These are the activations of a small neural network, seen along a few directions. Each row is one input.
Each table varies a few parts of the input and shows all the possible inputs, shuffled.
A made-up example of a description, with smaller parts first: values(2) and (point or line(11) or (ring(5) and line(6))).
Shared parts are said once, and a part with two or three values counts as separate values.
In the rows, 128 means zero.

Other details of the inputs vary at random and push rows far along two fixed directions, the same in every table; ignore that.

Table:
row 1: [127 166 111 100 117 116 164 138 112 137 133 156 117]
row 2: [158  78 138 157 120 166 116 149 134 136  89  92 118]
row 3: [133 157 124  94 124 101 134 170 110 138 116 177 119]
row 4: [132 157 110 105 124 100 140 167 110 145 116 174 126]
row 5: [131 165 119  91 116 123 152 150 112 126 144 161 124]
row 6: [153  50 139 143 132 152 142 142 132 124 124  83 118]
row 7: [128 149 110 125 111 119 147 129 117 121 127 155 112]
row 8: [152  99 134 151 109 159 138 117 140 122 108 107 110]
row 9: [165  53 159 134 120 144 126 134 125 121 120  95 133]
row 10: [131 152 113 117 116 121 152 134 120 126 131 146 120]
row 11: [ 19 143 152 175 202 105  20  40 181 127 150  58 180]
row 12: [155  98 129 147 113 170 139 130 141 122 118 100 129]
row 13: [111 157 117 115 135 126 129 120 131 126 148 130 144]
row 14: [ 90 128 141 155 155 134  88  65 164 115 132  76 147]
row 15: [115 158 122 119 137 121 132 112 130 126 138 135 140]
row 16: [107 154 115 130 129 113 127 106 132 122 138 136 126]
row 17: [111 156 120 130 131 113 124 102 128 117 131 145 127]
row 18: [114 156 131 120 131 114 120 105 131 115 134 145 124]
row 19: [132 116 116 102 125 100 142 148 110 147 159 137 118]
row 20: [161 101 146 137 116 169 132 128 140 115 114 110 127]
row 21: [136 153 120 116 119 121 152 130 120 126 127 152 123]
row 22: [159 100 145 132 117 175 132 131 138 118 118 108 129]
row 23: [106 143 118 128 144 109 106 130 132 141 119 135 140]
row 24: [ 96 143 128 128 139 108 112 132 138 145 124 133 135]
row 25: [ 71 122 133 132 188  91  90  84 142 117 166  94 163]
row 26: [126 116 123 101 120  91 152 140 100 142 140 135 125]
row 27: [160 101 146 141 110 162 130 131 141 108 115 110 122]
row 28: [156  98 132 156 107 160 132 123 139 109 110 114 118]
row 29: [ 60 156 136 156 181 104  57  80 140 135 145  97 159]
row 30: [128 152 116 114 113 119 153 135 121 127 131 142 114]
row 31: [158  99 135 141 118 175 138 129 139 125 118 103 134]
row 32: [134 146 131 108 131 114 120 158 110 135 114 155 121]
row 33: [130 165 110 107 117 112 162 134 111 132 129 164 117]
row 34: [107 156 113 116 134 127 131 118 130 130 148 127 141]
row 35: [134 150 126 114 112 119 141 133 121 116 131 157 113]
row 36: [109 151 143 127 149 113  95 133 117 131 131 136 130]
row 37: [154  99 131 142 117 175 140 127 138 128 117 102 130]
row 38: [105 154 117 127 126 111 127 106 133 123 138 130 121]
row 39: [130 114 121 104 123  93 152 138  99 142 141 140 132]
row 40: [132 153 114 113 121 128 156 132 118 134 131 147 125]
row 41: [124 157 110 102 121  98 145 167 111 150 114 165 115]
row 42: [133 161 110 106 127 102 138 165  99 146 117 171 123]
row 43: [127 142 136 110 126 114 125 160 124 137 119 163 125]
row 44: [134 153 115 112 119 126 151 140 121 127 137 146 130]
row 45: [111 155 119 129 129 112 125 108 132 119 139 138 130]
row 46: [149  97 131 154 104 159 134 122 139 114 110 107 109]
row 47: [131 148 126 128 131 117 128 156 102 144 124 154 122]
row 48: [135 153 117 116 116 120 150 136 121 123 132 149 124]
row 49: [ 86 142 134 140 157 108  85 111 151 135 131 123 157]
row 50: [133 150 125 116 110 119 139 132 118 111 128 159 111]
row 51: [152  99 134 139 115 173 141 128 140 129 116  96 125]
row 52: [118 120 135 105 145  99 106 126 124 130 168 129 137]
row 53: [135 130 106  93 124  90 151 156  99 151 165 160 120]
row 54: [136 166 125  98 116 112 153 138 112 122 130 170 116]
row 55: [123 164 107  96 114 121 161 147 113 137 143 151 120]
row 56: [151  98 133 153 108 160 136 116 137 117 105 110 108]
row 57: [117 118 123 115 146  98 114 123 124 137 168 126 143]
row 58: [156  81 148 166 120 169 116 148 127 139  98  92 115]
row 59: [ 60 151 155 145 178 104  52  85 157 124 144 106 161]
row 60: [155  51 136 146 135 152 141 141 129 124 126  90 126]
row 61: [153  76 145 168 119 170 119 148 139 140 100 106 128]
row 62: [159  99 135 153 111 160 135 118 140 118 109 115 119]
row 63: [103 145 133 137 145 112 107 131 130 141 130 140 142]
row 64: [130 145 113 119 130 114 129 153 108 147 113 149 123]
row 65: [155  97 131 155 111 162 137 116 139 121 108 112 116]
row 66: [152  99 132 143 111 168 140 131 142 123 118  95 123]
row 67: [154  73 142 162 117 168 119 149 148 139  96 105 131]
row 68: [133 163 121 105 111 111 148 133 108 116 127 177 108]
row 69: [160  99 144 137 113 170 131 134 141 112 119 106 128]
row 70: [ 52 151 132 163 176 111  57  31 168 106 147  84 160]
row 71: [113 118 131 113 141  89 126 116 113 133 149 125 149]
row 72: [162  53 152 135 136 153 131 145 131 112 126  96 124]
Description of these inputs: line(4) and (values(3) or ring(5) or (values(2) and line(5))).
Question: Changing only the line(4) part turns row 33 into row 21. The same change can be made to row 12. Which row results?
Answer: row 44
Question: Changing only the line(4) part turns row 16 into row 35. The same change can be made to row 40. Which row results?
Answer: row 20
Question: Change only the values(2) part in row 54. List by row number the other rows that result.
Answer: row 27
Question: Change only the line(5) part in row 46. List by row number the other rows that result.
Answer: row 30, row 38, row 55, row 66
Question: A walk changes only the ring(5) part. It starts at row 58 and steps to row 11. List the rest of the walk in order.
Answer: row 24, row 41, row 2
Question: Change only the ring(5) part in row 3. List by row number the other rows that result.
Answer: row 32, row 36, row 43, row 59

Table:
row 73: [204 168 104  85  53 146 230 198  83 126 103 218  73]
row 74: [ 80 173 114  97 155  70 123 118 113 138 160 153 143]
row 75: [ 53 219 110 122 152  86 102  57 144 108 153 145 141]
row 76: [163  45 159 181 125 189  97 126 160 122  95  65 136]
row 77: [216  47 144 148  84 191 163 188 120 132  86 116  98]
row 78: [ 73 191 115  96 156  67 114 120 115 138 153 163 141]
row 79: [126 152 111  87 124  91 158 156  97 142 151 167 118]
row 80: [ 79 121 148 198 161 180  51  25 203  96 122  32 166]
row 81: [208  57 140 146  87 187 160 188 119 134  86 124 100]
row 82: [147  60 154 168 134 168  98 115 151 123 114  68 138]
row 83: [143 151 108  86 113  96 175 174  87 144 139 183 110]
row 84: [101  99 146 159 160 132  76  88 156 124 133  75 155]
row 85: [ 71 183 111  90 160  61 118 112 115 138 170 155 145]
Question: What do these inputs look like to the network?
Answer: values(3) or (values(2) and line(5))
Question: Change only the values(2) part in row 82. List by row number the other rows that result.
Answer: row 84
Question: List by row number the other inputs of the same sort as row 73.
Answer: row 75, row 80
